Each row below holds a small network's activations on one input, seen along a few directions.
In each table, some parts of the input vary, and every possible input appears once, in random order.
A made-up example of a description, with smaller parts first: one of 8 places around a ring, together with either a single point or one of 11 places along a line or (one of 3 separate values, together with one of 4 places along a line).
Shared parts are said once, and a part with two or three values counts as separate values.
In the rows, zero is written as 128.

Other details of the inputs vary at random and push rows far along two fixed directions, the same in every table; ignore that.

Rows:
x1: [103 124 103  88 163  94  79  75 197  79 128 152 142]
x2: [ 93 141 141  62 174 103 113  89 179 109 115 177 100]
x3: [111 108 181 147  78 149 117 172  93 170 158 106 106]
x4: [117 103 188 135  96 117 110 166 106 164 135 118 124]
x5: [154 112  79  85 156  95 191  67 109  34 164 122 130]
x6: [188 128 109 198  81 112 145 167  55 136 130 124 152]
x7: [172 151  70 113 165  77 143  89 119  76 100 162 133]
x8: [102 103 143 186 113 129 101 151 115 162 135 116 145]
x9: [ 38 124 198 104 139 115  52 126 177 140 137 139 112]
x10: [190 162  86  74 181 118 170 108 134 102  88 142 138]
x11: [ 95  67 146 178  90 146 167 143  90 128 190  71 134]
x12: [ 76 101 111  88 158 103 154  76 153  68 178 114 117]
x13: [194 113 108 183  84 114 159 175  61 153 137 123 153]
x14: [178 149  95 114 138 134 155  65 129  68  91 180 113]
x15: [ 37 123 178 115 110 137  52 124 192 131 143 150 107]
x16: [199 130 124 165 101 135 186 188  67 170  96  89 140]
x17: [ 35  88 164 121 138 117  72 139 179 177 169  92 124]
x18: [ 29 126 195 114 136 116  60 128 179 148 131 141 102]
x19: [114 112 184 155  79 155 124 166 100 173 163 107 110]
x20: [ 93 138 137  76 181 134 119  78 180 114 116 185 105]
x21: [191 104 107 176  78 123 160 174  46 151 148  96 139]
x22: [ 28 120 152 127 142 112  41 141 184 147 155 138 131]
x23: [182 173  72  75 175 148 174 103 128  98 109 139 116]
x24: [105 146 152 156 112 151 105 179 118 166 118 104 134]
x25: [117  79 157 157  98 116 108 169 103 174 164  72 144]
x26: [206 121 131 158  96 150 183 181  56 163 119  62 142]
x27: [179 160  99  79 149 109 158  99 112  84 107 193 108]
x28: [ 38 108 143 129 122 121  42 128 200 134 155 135 135]
x29: [195 133 113 177  77 142 169 160  77 139  87  88 143]
x30: [ 35 127 156 125 145 176  74 113 214 159 120 114 132]
x31: [ 93 137 141  60 172 119 120  79 173 107 132 154  90]
x32: [176 131  62 102 176 124 170  70 123  95 123 151 132]
x33: [114 111 157 163 117 189 143 168 117 197 134  71 130]
x34: [ 95 125  95 109 167 125  92  65 198  92 123 164 137]
x35: [186 148 104  94 131 104 142  75 125  57  96 169 120]
x36: [201 143 120 170  93 154 182 187  67 169 112 105 146]
x37: [ 79 113 106  94 153 121 151  77 158  67 192 128 120]
x38: [194 111 118 185  88  92 139 166  49 131 120 104 157]
x39: [ 38 102 195 118 136 165  88 123 173 173 158 120  99]
x40: [193 104 103 191  70 103 146 152  73 121 115 106 149]
x41: [181 164  96 107 125 122 148  75 131  62 105 186 115]
x42: [109 134 140 154  91 159 105 161 136 153 117 102 138]
x43: [198 127 119 176 108 165 189 174  66 173  97 100 146]
x44: [ 91 135  96  75 181  98  93 103 185 109 139 174 129]
x45: [192  98 107 188  99 125 168 161  61 157 123 118 154]
x46: [185 162  79  93 152 126 152  87 141  77  81 137 142]
x47: [184 178  75  82 174 154 181  95 134 103 114 140 122]
x48: [192 100 112 177  91  95 163 174  58 154 122 106 148]
x49: [182 175  74  80 174 132 168 116 132 103  93 160 128]
x50: [182 164  78  78 181 135 185  95 134 103  98 125 116]
x51: [174 181  82  99 175 117 163 100 128  92  75 145 126]
x52: [ 41 112 147 137 123 127  47 121 208 137 160 136 139]
x53: [ 92  75 144 166  74 130 152 160  83 125 201  74 129]
x54: [ 94 171 104  83 166 151 103  81 210 100 109 155 131]
x55: [ 37 140 174 102 165 136  61 137 200 158 124 107 133]
x56: [178 151  98 102 131 105 151  75 128  62  90 173 109]
x57: [107 150 155 163 111 158 112 172 125 171 123 106 139]
x58: [102 130 175 156  87 129  96 165 100 148 131 137 114]
x59: [116  87 153 153 109  99 100 172 116 169 148 100 152]
x60: [105 134 179 163  89 135 102 158 108 151 136 138 117]
x61: [ 37 101 159 126 134 135  68 139 184 174 184 109 128]
x62: [171 161 103 111 160 125 157  75 111  78  89 186 109]
x63: [120  96 192 140  86 135 118 164  94 167 153  90 115]
x64: [173 177  79 111 182 148 166  88 127  97  76 155 131]
x65: [112 119 180 151  89 137 116 168 112 170 145 136 118]
Description of these inputs: one of 5 places along a line, together with either a single point or (one of 3 separate values, together with one of 4 places along a line).
The inputs of x65 and x27 match in every part but the place on the line of 5. If x47 is changed in the same way as x65 into x27, which row does it become? -> x23
List by row number the other rows that have the place on the line of 5 in common with x4. -> x1, x5, x9, x10, x25, x26, x35, x38, x46, x55, x59, x63
Change only the place on the line of 4 in x40. List by row number the other rows that result. -> x7, x17, x48
Change only the place on the line of 5 in x30. List by row number the other rows that result. -> x29, x42, x46, x54

Rows:
x66: [186 132  96 135 127 141 183 131  89 123 119 108 136]
x67: [171 151  86  96 160 128 166  96 125  94 114 144 126]
x68: [ 74  89 165 154  97 123  92 154 135 153 168 103 130]
x69: [169 122 124 154 104 125 157 140  80 129 123 121 128]
x70: [136 109 152 175  82 126 124 164  89 150 131 112 131]
x71: [ 56 122 149  95 158 135  91 113 190 136 150 127 120]
x72: [112 121 118 108 147 121 133 107 144 109 145 127 126]
x73: [144 134 131 143 122 146 144 150 111 152 117 111 132]
x74: [159 139 117 134 119 116 131 122 112 109 110 150 129]
x75: [122 112 130 134 117 119 128 129 122 123 146 122 129]
x76: [ 88  88 154 156 101 117 111 147 120 146 168  98 134]
x77: [114 113 162 165  96 148 122 174 110 177 135  93 133]
x78: [125 119 133 142 110 115 113 130 121 121 134 137 130]
x79: [ 82 109 156 140 115 125  98 140 142 143 147 120 126]
x80: [ 57 146 145  82 179 136  83 103 208 132 121 149 118]
x81: [188 138 110 146 111 121 160 132  81 114 109 136 130]
x82: [ 71 130 166 129 135 151  89 151 167 176 126 114 126]
x83: [184 129  99 136 123 134 181 130  86 117 124 111 134]
x84: [162 142 115 124 128 129 142 124 116 120 109 140 127]
x85: [168 164  71  70 188 129 166  74 151  84 105 158 122]
x86: [188 136 107 141 116 128 169 132  82 117 113 128 130]
x87: [123  99 136 146 104 122 132 142 110 133 157 104 132]
x88: [ 75 173 117  53 208 133  84  77 227 114 100 175 116]
x89: [ 75  94 168 157  95 124  87 156 137 154 160 109 128]
x90: [189 129 137 180  72 137 145 179  65 156 108 111 139]
x91: [166 169  85  87 168 110 142  78 140  72  91 181 123]
x92: [ 55 126 137  80 167 125  89  94 197 119 152 143 116]
x93: [178 173  88  92 165 124 147  94 136  95  85 169 124]
x94: [ 68  96 169 148 111 142 104 158 140 169 162  86 134]
x95: [156 135 114 139 115 108 128 120 110 104 115 152 131]
What do these inputs look like to the network? -> one of 5 places along a line, together with one of 6 places along a line
The inputs of x78 and x82 match in every part but the place on the line of 6. If x76 is changed in the same way as x78 into x82, which row does it become? -> x66
Change only the place on the line of 6 in x71. List by row number the other rows that result. -> x67, x68, x75, x85, x92
Start at x91 and move only the place on the line of 5, one step at a time. The first step leads to x81. Which rows follow, in order? -> x69, x92, x72
Change only the place on the line of 5 in x86. List by row number the other rows that result. -> x71, x84, x90, x94
